A small network was trained on invented records. Each row is its activation on one of them, seen along a few directions.
Here are examples, each followed by its value of one field, Z.
The largest differences between rows may come from other fields.
In the rows, zero is written as 500.
Strong random noise was added to every row along 3 fixed directions; ignore it. To show where, here is one row again and again, with new noise each time:
[499 373 356 735 217 500 334 345 427 430 663 572 541 663 328 308 379 609
 620 354 494 364 580 222]
[551 277 300 738 123 501 269 332 379 408 772 622 565 762 379 174 361 635
 625 361 460 347 512 240]
[312 523 667 462 561 552 783 696 454 318 473 388 447 198 533 707 580 400
 459 716 224 545 521 592]
[298 545 646 477 447 544 671 631 387 289 643 535 407 272 528 587 641 492
 464 648 284 421 498 420]
[348 587 545 646 469 513 567 465 508 428 443 451 465 360 303 644 483 515
 563 445 479 430 675 277]

[497 363 438 460 280 609 566 582 277 385 624 554 644 473 587 437 446 564
 565 545 243 437 453 474] -> z10
[315 760 625 411 582 508 599 521 558 468 482 482 410 252 460 776 695 489
 458 477 579 358 636 237] -> z16
[555 327 439 457 564 435 596 591 510 478 455 334 570 475 510 501 435 392
 441 648 408 643 431 798] -> z15
[516 412 462 471 457 449 519 458 483 471 527 487 533 539 497 461 530 502
 556 567 497 561 525 498] -> z15
[589 478 325 751 393 510 377 418 473 551 321 397 669 571 256 551 357 586
 715 315 506 461 732 381] -> z10
[440 662 616 444 764 485 638 544 642 632 228 401 458 325 430 755 548 398
 490 481 607 629 567 480] -> z17
[522 357 530 340 516 505 561 659 386 424 627 524 454 507 670 366 570 469
 399 689 367 559 286 774] -> z17
[412 596 652 242 574 412 614 581 410 384 715 596 342 373 659 533 760 446
 315 670 489 474 366 541] -> z15
[562 380 371 668 373 499 524 349 567 539 405 453 649 626 366 426 257 510
 677 337 491 490 609 466] -> z2
[485 442 365 624 303 543 336 410 411 455 611 538 578 572 351 354 435 614
 616 423 437 483 531 414] -> z13
[434 404 461 561 444 527 607 547 472 436 493 397 530 457 488 646 391 460
 558 592 434 489 557 593] -> z16
[424 578 656 431 559 569 667 670 369 439 573 511 394 345 653 662 576 432
 397 656 365 475 495 555] -> z18
[214 828 682 370 535 495 574 517 367 354 624 715 284 200 461 682 897 620
 443 530 571 280 659  87] -> z3
[540 535 534 421 508 528 434 515 463 503 603 544 490 614 626 447 504 443
 442 586 441 574 365 655] -> z4
[442 683 503 560 401 526 377 345 477 502 639 748 420 554 419 413 582 715
 586 255 706 271 573 108] -> z11
[529 341 435 440 359 539 411 547 334 427 706 627 482 622 572 256 548 582
 505 578 443 473 346 534] -> z17
[633 446 457 469 399 460 346 403 457 519 673 599 559 741 561 327 459 505
 461 542 508 554 324 595] -> z13
[415 576 616 304 500 557 677 679 345 368 674 625 422 341 704 520 722 511
 499 650 325 376 397 532] -> z18
[410 618 531 439 612 486 725 557 592 457 330 359 580 310 435 755 504 450
 595 552 441 550 617 569] -> z8
[261 686 623 312 459 557 557 579 387 354 732 688 332 265 643 571 832 583
 373 567 454 309 467 224] -> z3
[339 539 584 335 433 580 582 625 382 344 708 626 381 301 670 527 752 538
 406 589 300 357 415 393] -> z1
[489 500 458 580 428 569 548 457 438 566 399 475 592 465 382 592 410 524
 603 374 493 424 641 316] -> z18
[313 477 552 370 496 540 710 614 351 405 490 520 509 264 561 627 606 472
 506 649 302 507 502 480] -> z3
[461 647 447 540 484 478 387 389 538 596 507 533 445 508 383 550 573 514
 551 330 691 335 651 167] -> z9
[587 488 458 554 680 381 539 381 723 652 220 241 563 602 308 630 292 340
 559 398 655 688 605 646] -> z12
[580 396 426 523 403 485 406 432 498 546 634 584 542 660 472 340 482 504
 575 388 496 453 426 394] -> z5
[491 593 435 543 404 443 431 428 425 465 489 500 586 470 367 509 508 596
 572 403 525 397 693 335] -> z6
[490 616 394 622 386 517 410 342 524 554 424 494 641 522 260 586 417 628
 629 257 645 414 668 162] -> z6
[400 728 608 415 591 454 497 494 617 519 492 540 416 352 485 571 611 450
 428 497 578 519 530 376] -> z7
[437 520 482 681 461 562 517 483 457 474 339 435 584 409 298 644 362 559
 594 379 413 517 674 391] -> z4
[405 575 593 414 484 477 533 628 350 362 709 620 446 375 587 439 661 590
 421 581 353 419 431 555] -> z4
[433 324 346 630 236 542 509 449 308 317 563 474 676 488 410 440 357 650
 698 512 330 410 622 431] -> z8
[592 438 453 610 543 441 494 522 556 531 468 386 586 585 393 475 391 420
 502 465 457 571 509 582] -> z2
[558 388 533 445 431 502 478 593 459 405 657 550 530 534 581 355 569 442
 421 649 319 585 320 689] -> z7
[560 534 510 551 574 455 481 405 669 597 397 342 500 633 407 549 346 409
 520 341 606 577 562 563] -> z2
[385 555 511 327 312 544 480 621 286 309 857 673 504 390 686 397 712 580
 458 621 272 346 395 384] -> z6
[489 486 392 593 431 528 493 360 545 516 423 524 523 534 372 524 446 600
 632 318 568 407 612 328] -> z1
[560 509 418 728 493 411 402 341 636 558 414 426 575 601 267 496 388 543
 549 324 677 457 671 329] -> z12
[458 495 484 513 433 527 414 446 512 500 537 517 431 543 467 428 514 574
 496 485 571 478 488 441] -> z14
[488 485 451 526 615 508 595 482 596 596 236 353 569 406 345 702 426 430
 592 427 485 597 613 486] -> z1
[626 397 477 406 591 416 606 550 530 523 410 285 558 524 547 587 440 324
 457 603 456 632 469 772] -> z16
[466 659 684 391 724 442 556 549 654 559 436 454 323 423 589 649 585 397
 297 611 611 537 420 627] -> z14
[438 628 539 491 509 485 527 433 541 501 561 622 424 491 437 506 598 539
 581 377 577 369 544 316] -> z5
[584 507 470 537 603 470 503 455 752 621 243 292 589 483 451 574 324 377
 477 461 547 710 559 615] -> z7
[544 393 480 539 461 526 507 603 479 450 571 444 486 558 512 445 509 437
 531 538 317 531 447 587] -> z5
[592 418 416 538 436 497 445 414 526 592 505 470 570 622 474 470 460 501
 557 388 598 452 499 380] -> z9
[563 464 432 498 468 525 481 483 491 510 529 573 532 585 531 377 452 549
 597 443 491 496 477 514] -> z11
[469 446 478 389 328 531 494 572 419 359 757 551 556 468 652 409 588 532
 468 590 322 413 414 467] -> z8
[626 128 295 647 262 458 440 439 402 431 626 438 676 717 464 202 249 501
 546 502 352 518 417 653] -> z12
[402 669 537 475 395 547 418 436 472 447 698 671 483 480 541 471 614 605
 459 489 546 403 408 302] -> z13
[509 345 425 525 393 526 532 567 386 460 638 505 480 566 573 460 437 452
 543 618 420 461 462 610] -> z9
[492 412 372 642 370 587 545 515 309 406 421 453 689 477 444 552 334 549
 698 549 339 530 648 507] -> z10
[460 546 607 431 551 516 526 609 527 456 559 521 383 417 564 531 660 418
 407 625 425 549 427 580] -> z14
[703 280 384 558 404 498 395 464 470 514 502 457 612 682 564 262 360 525
 507 455 430 564 495 652] -> z11

Which value of Z does each new row have?
[518 465 447 626 477 460 491 360 624 593 262 405 641 518 339 541 270 471
 590 369 564 611 604 430] -> z7
[460 714 674 428 612 488 495 546 440 464 623 683 357 428 581 540 702 521
 398 563 555 395 474 409] -> z11
[523 482 407 582 338 530 406 428 308 477 605 603 580 625 451 460 381 580
 596 447 493 437 557 375] -> z10
[624 379 370 686 582 429 505 419 684 601 212 245 651 555 332 600 292 437
 535 444 599 651 668 610] -> z15
[496 566 439 606 448 425 412 276 617 594 388 519 533 607 333 473 316 532
 534 271 686 482 585 340] -> z7
[621 308 294 646 284 497 329 470 390 511 561 415 647 677 471 336 311 597
 588 376 418 437 509 557] -> z10
[646 263 459 357 281 470 307 466 421 431 902 662 409 851 800  63 536 518
 370 565 447 488 171 661] -> z14
[466 426 446 453 571 521 686 535 520 524 291 303 551 362 561 651 386 375
 435 566 381 618 548 699] -> z3
[607 446 380 584 374 437 228 270 582 632 562 564 461 832 398 270 404 545
 588 307 725 489 507 367] -> z14
[469 630 526 550 357 535 348 346 411 464 678 739 402 603 415 368 583 729
 588 293 670 284 572 144] -> z11
[540 424 439 538 374 464 476 470 340 468 727 643 448 601 568 373 517 533
 496 544 540 353 498 459] -> z9
[434 594 534 523 398 557 513 481 326 438 591 610 509 481 495 591 478 595
 528 482 492 404 560 335] -> z10
[560 426 448 494 345 527 425 465 381 397 683 605 605 619 580 318 525 551
 526 626 387 533 378 580] -> z13
[336 749 657 507 530 524 428 442 557 479 590 651 319 429 438 597 716 561
 428 485 674 348 503 239] -> z14
[299 626 640 402 551 465 683 559 468 416 519 544 462 217 480 640 644 430
 471 599 414 442 556 373] -> z12
[794 166 203 755 331 463 259 382 557 644 438 298 685 886 415 294 192 464
 597 329 570 541 539 592] -> z9
[204 571 527 590 339 624 579 518 268 307 564 595 406 235 339 615 609 674
 608 464 335 266 669 153] -> z1
[580 437 464 590 416 473 316 448 475 524 624 611 483 661 461 338 507 577
 434 382 616 415 457 371] -> z17
